These are the activations of a small neural network, seen along a few directions. Each row is one input.
In each table, some parts of the input vary, and every possible input appears once, in random order.
Descriptions start from the smaller parts, as in this example, which fits no table here: one of 3 separate values, together with either a single point or one of 9 places around a ring or (one of 5 places around a ring, together with one of 6 places along a line).
Shared parts are said once, and a part with two or three values counts as separate values.

Rows:
R1: [ 11 -29  32 -24  34  14 -13 -23   1  10   1  17 -36  50  -6  51 -24 -16
 -18  32]
R2: [ -2  14  48 -73 -32  15  51 -41  13   6  14  -3   8  10   7  32  18   1
 -18 -15]
R3: [-20 -16  29  -8  24  15  -9 -30  17  27   0   5  -9  86   8  34   5  10
 -11  31]
R4: [ 36   5  16 -28  56  10 -14 -23  31 -11  32  -2 -17  39   2  20 -18 -28
  -5  53]
R5: [ -7  -4  15  -3 -67   9  34   0 -25 -25  -7  21  17 -14  44   3  37  54
  14 -25]
R6: [ -9   4  41 -37  40   4  23 -19  20  35  17 -13  -9  62 -31  41   4 -19
 -10  10]
R7: [ 22 -10  18 -23 -55   4  23   8 -42 -43 -13  43  -6 -46  26  16   8  31
   4 -23]
R8: [-42  21 -35  60 -25  15 -66  11  14  47   0   5 -35  16  -5   3  35 -11
 -11 -43]
R9: [-34  44 -24  31 -11   6 -34  16  10  51  19 -12 -38  -5 -50   4  30 -35
 -12 -62]
R10: [-14  -9  14  20  48 -23  31  20   6  68  -6  -6  -4  15 -47 -15 -11 -12
  13   1]
R11: [  5  19  -5 -23 -36   3  19  -3 -21 -85 -19 -29  52 -31  38 -31  13  11
  14 -20]
R12: [ 30  -1 -40  25  19 -27   9  39  -6 -17   0  10  11 -69 -14 -33 -10  31
  20  22]
R13: [-20 -31   0  54  25  -9   3  11   1  62 -15   7  -3  43  -8 -16 -13  12
  11  25]
R14: [-15 -12 -19  35  51 -17  -8  11   5   0 -17 -41  32  27  -9 -47 -36 -39
  15  34]
R15: [  8 -40   5  36  38 -15  -5  17 -16  44 -20  22 -30   5 -22  -1 -39 -12
   5  27]
R16: [ 19 -16  37 -58 -37  19  14 -44  -3 -19  -2  31 -16   1  33  47 -13   3
 -22   2]
R17: [-32  34 -51  46   0  12 -79   4  17 -13   5 -42   9   0 -12 -24  11 -62
 -13 -35]
R18: [-14 -10 -48  30  13 -32   9  32 -15 -41 -27 -38  50 -36  -3 -49  -9  14
  11   6]
R19: [ 31  -6 -10  30  63 -19  -7  16  17  22   8   6 -12  -7 -16 -36 -32 -21
  19  45]
R20: [  7 -39 -25  26  -6 -27   7  41 -42   6 -24  25  -9 -55 -17  -1 -14  38
  11   3]
R21: [-13   3   8 -26  47  12 -17 -26  19 -31   2 -46  27  70   8   6 -21 -44
  -7  42]
R22: [ 14  40 -42  38   5  15 -80  13  32   3  32   6 -38 -24 -27 -18   5 -38
  -7 -27]
R23: [-14   7 -25  42 -15  10 -77  18   2  26   1  22 -60 -17 -25  15   3 -31
 -21 -44]
R24: [-16  -6 -17  10   4 -37  44  42 -25  30  -7  -4  16 -45 -41 -17  12  39
  14 -23]
R25: [-19 -33 -30  44 -19 -27  17  33 -25  23 -17   6  14 -18   1 -15  16  61
  19  -1]
R26: [-10  -7  38 -37 -49  20  23 -52  14  -2   2  10   6  31  50  34  16  28
 -13   2]
R27: [  1  20  28 -39 -49   2  60  12 -27 -17   3   7  19 -38   2   1  39  29
   6 -41]
R28: [  0  14  16 -56 -20  20  10 -49  15 -57  -3 -43  43  15  50   3 -12 -20
 -10   8]
R29: [ 46  18  21 -62 -14  22  12 -43  25 -38  29  11   5  -8  38  14 -11  -5
 -12  21]
R30: [ 48  27   4 -29 -30   5  19   6 -12 -64  12  25  15 -57  27 -20  10  28
  13  -6]
Describe the family of inputs behind these rows. -> one of 5 separate values, together with either a single point or one of 5 places around a ring
The inputs of R9 and R8 match in every part but the choice among 5 separate values. If R24 is changed in the same way as R9 into R8, which row does it become? -> R25
List by row number the other rows that have the choice among 5 separate values in common with R23. -> R1, R7, R15, R16, R20
Which other rows does R11 become when the choice among 5 separate values takes its other values? List them by row number. -> R5, R7, R27, R30

Rows:
R31: [-12  14  66 -79  -2  29  36 -65  32   1  17 -23  14  80  22  40   4 -24
 -19   9]
R32: [-21  -4 -13  36  43 -27  22  25  10  46  -4 -24  20  16 -30 -35   2   7
  19  15]
R33: [  7 -21  -8  -4   2 -18  28   7 -23 -52 -28 -22  48 -20  26 -33 -26   7
  17  22]
R34: [  6   8  38 -70   2  36  -8 -75  36 -45  11 -28  19  71  50  34 -15 -33
 -24  34]
R35: [ 43  11  58 -83  19  32   5 -62  33 -25  31  11 -23  42  26  55 -18 -36
 -22  37]
R36: [  0  18 -46  63  44  -2 -87  33  20  43  16  11 -59 -13 -62  -8 -13 -56
 -12 -19]
R37: [  1 -47  14  -6  -8 -21  46  18 -42   5 -29  23   9 -18   1  13  -9  49
  10  15]
R38: [ 43 -20   3 -23  17 -19  32  19 -26 -32  -6  14   9 -50  -6  -8 -29  14
  12  25]
R39: [ 45  28  -2 -38 -69  13  13   2 -16 -59  21  34  -4 -82  27   5  24  28
  -3 -32]
R40: [-38 -14 -33  84  17  -5 -70  31   6  86  -4  14 -62  16 -52   7   3 -25
 -10 -31]
R41: [ -7 -34  -8  49  36 -23   8  26  -3  59 -11  23 -18  16 -20  -9 -11  31
  15  29]
R42: [-13 -16  10 -15  -2 -26  67  14 -26  -7 -24 -22  43 -18  -7 -18  -2  23
  15  -1]
R43: [ 34  -8 -18  32  60 -20  -9  24  12  23  11  14 -16 -16 -27 -30 -31  -4
  18  40]
R44: [-36  20 -60  80  30   3 -96  25  17  23  -2 -32 -23  17 -33 -28  -5 -61
  -7 -18]
R45: [  3 -16  72 -67  -7  35  17 -64  14  11   9  25 -20  80  31  69   0   1
 -25  24]
R46: [-55  24 -45  68  26  -7 -56  33  11  71   3 -30 -23  17 -63 -12  18 -47
  -9 -43]
R47: [  3   1  14 -23 -92  10  27  -2 -29 -21  -6  45  -6 -50  39  17  40  63
   2 -48]
R48: [ 11  28 -15 -18 -84  18   4 -10 -16 -80   0  -5  40 -55  54 -12  30  24
   0 -34]
R49: [ -3  -9 -34  46  50 -16 -21  20  11  -4  -6 -25  24  14  -1 -45 -16  -6
  20  38]
R50: [-10  35   6 -34 -82   9  42   0 -20 -40   2  -4  30 -46  24  -1  55  44
   4 -62]
The inputs of R36 and R40 match in every part but one. If R39 is changed in the same way as R36 into R40, which row does it become? -> R47
Describe the family of inputs behind these rows. -> one of 4 separate values, together with either a single point or one of 4 places along a line
Which other rows does R31 become when the choice among 4 separate values takes its other values? List them by row number. -> R34, R35, R45
